A small network was shown many inputs. Here are its activations along a few directions, one row for each input.
Each table varies a few parts of the input and shows all the possible inputs, shuffled.
A made-up example of a description, with smaller parts first: one of 8 places around a ring, together with either a single point or one of 11 places along a line or (one of 3 separate values, together with one of 6 places along a line).
Shared parts are said once, and a part with two or three values counts as separate values.
(in the rows, 128 means zero)

Other details of the inputs shift rows strongly along three fixed directions, in all tables alike. That doesn't count.

A family of inputs:
R1: [154  49 133  74 120 167 138 115 159 162  96 126 181]
R2: [127 171  64 183 130 105  98 108 128  94 157 157  87]
R3: [119 222 154 181 171  88 102 138  96  94 135 129  49]
R4: [126 102 185 102 151 145 133 148 122 173  88 125 167]
R5: [112 207 213 127 164 105 150 144  81 135 149 132  91]
R6: [101 125 170  64 146 107 169 126 115 118 120  94 140]
R7: [ 93  89 189  95 147 131 165 163 116 173 104 120 195]
R8: [146  79 105 207 156 137 112 130 118 190 119 152 176]
R9: [110  96 210  83 165 146 152 164 129 175  85 130 177]
R10: [150 168  88 174 104 126  90 119 134  98 146 139  78]
R11: [149 145 110 158 112 131 108 126 145 123 126 140 101]
R12: [109 165 121 108 105 113 121 122 104  96 147 106 107]
R13: [118 107 129 171 167 122 133 139 115 162 131 144 159]
R14: [179  48  84 138 102 169 125 110 167 152 128 133 160]
R15: [128 178  77 185  90 106 107 117 123  93 162 130  82]
R16: [156  74  95  95 111 160 138 113 162 124 142 132 144]
R17: [155 143 100 216 114 137  94 139 123 132 148 151 106]
R18: [130 177 151 199 173 107  99 145 100 129 125 140  88]
R19: [148  79 102 201 138 132 122 126 130 175 122 139 164]
R20: [161 131  93 198 140 138  94 123 123 135 147 150 114]
R21: [ 91 166 165  85 115 100 145 135  99  98 133  83 110]
R22: [126 132  51  87  58 139 123 100 149  69 168 116 108]
R23: [ 93  99 174  66 163 125 163 138 111 144 112  96 168]
R24: [156  56  73 129 105 153 120  98 157 160 113 144 175]
R25: [123 140  87  54  66 120 137  90 157  74 136  97 102]
R26: [142  91 101 191 140 126 123 127 141 169 108 165 162]
R27: [154 111 120 198 122 145 115 152 136 154 129 165 139]
R28: [126  96 198 104 175 134 160 155 121 163 100 119 160]
R29: [112 166 158  80 150 117 135 130 121  94 131 119  94]
R30: [133  92 127  10  74 166 158 120 166  90 142 104 138]
R31: [104 162 146  86 136  96 141 113 117  98 121  99 100]
R32: [108 178 145  79 145 117 126 127 117  76 135 111  79]
R33: [162 110  66 100  83 145 121  94 173  87 142 139 105]
R34: [137  93 105 210 117 133 124 145 135 170 123 164 168]
R35: [141 116 123  13  91 138 157  94 158  71 142  77 101]
R36: [106 123 192  53 167 133 156 146 110 124 117  94 134]
R37: [121 199 106 136 112 125 103 136 112  65 170 125  61]
R38: [ 70 186 201 130 182  88 136 163  86 137 111 125 127]
R39: [167  56  86 126  77 160 160  92 160 188 143 163 191]
R40: [117 142 117 120 118 120 116 117 120 124 123 123 128]
R41: [119  95 158 128 152 120 141 131 122 166  93 119 167]
R42: [134 114 131 163 144 149 111 150 132 161 110 155 147]
R43: [122  98 117  32  72 133 150  97 157 104 116  87 144]
R44: [116 142  70  67  74 131 124  97 152  72 147 114 108]
R45: [ 90 169 179 159 167  92 132 155  98 144 104 136 131]
R46: [105 167 216 162 189 110 128 175  96 159  96 142 128]
R47: [130 147  60 178 124 121  97 111 131 107 147 153 104]
R48: [154 112 114 166 115 153 106 138 129 148 133 146 138]
R49: [147 140 124 185 122 134 112 144 127 136 136 142 110]
R50: [122 145 115 145 138 103 132 115 117 114 140 112 108]
Description of these inputs: one of 2 separate values, together with either a single point or (one of 4 places along a line, together with one of 6 places around a ring).
Q: Changing only the choice among 2 separate values turns R10 into R43. The same change can be made to R42. Which row results?
A: R44
Q: Changing only the choice among 2 separate values turns R14 into R19. The same change can be made to R20. Which row results?
A: R8
Q: Change only the choice among 2 separate values in R16. List by row number the other rows that result.
A: R13
Q: Change only the place on the line of 4 in R3. List by row number the other rows that result.
A: R11, R35, R49
Q: Change only the place on the line of 4 in R9. List by row number the other rows that result.
A: R16, R29, R30

A family of inputs:
R51: [113 118 120  24  79 135 147 110 139  86 135  82 123]
R52: [140  81 112 186 125 148 133 140 137 173 124 161 178]
R53: [118  94 170  88 129 126 154 137 132 143 104  93 158]
R54: [163 205  68 203 111 128  83 119 128  66 194 163  35]
R55: [ 95 101 185  54 140 128 161 150 129 137  92 105 169]
R56: [123 108 164 104 145 125 146 132 117 143 106 100 142]
R57: [133 119  88  65  62 139 135 104 151  76 142  97 118]
R58: [ 98 200 130 200 165  94  95 156  91 115 138 150  87]
R59: [117 165 148 153 156 107 108 135  93 120 130 117 108]
R60: [161  68  91 193 135 146 132 122 143 180 129 160 164]
R61: [108 168 172 107 153 104 133 126  98 127 118 117 118]
R62: [112 174 141 170 132 108 118 137 107 126 128 141 111]
R63: [122 110 160 104 126 120 151 129 138 151 105 117 153]
R64: [143 127  48  88  73 145 124  81 156  77 177 123 104]
R65: [139 136  69  75  73 138 123  84 155  89 152 118 105]
R66: [181  73 114 191 122 176 102 144 152 175 119 159 151]
R67: [114 168 135 166 151 113 106 136  98 124 138 119 105]
R68: [128 170 194  90 145 129 136 147 116 121 118 120 102]
R69: [127 106 129 133 150 128 134 128 135 138 108 131 137]
R70: [167  66 122 159 136 173 115 146 164 168 106 168 159]
R71: [ 94 192 168 144 185  90 114 145  85 109 123 126  98]
R72: [125 107 162  93 136 126 154 119 130 152 100 116 147]
R73: [124 108 129 140 139 121 132 138 142 139 112 133 143]
R74: [135 108 123 155 130 123 141 131 134 145 137 136 145]
R75: [ 89 168 186  90 145 104 144 144  98 132 115 109 124]
R76: [134 125  69  83  71 136 134 100 148  84 167 120 113]
R77: [137 114  80 181 137 138 101 127 140 146 129 157 139]
R78: [143 103 109 145 133 134 128 117 127 144 140 144 149]
Q: Changing only one part turns R56 into R72. The same change can be made to R57. Which row results?
A: R62
Q: What is each input in this table made of?
A: one of 4 separate values, together with either a single point or one of 6 places around a ring
Q: Change only the choice among 4 separate values in R51. List by row number the other rows that result.
A: R58, R75, R76
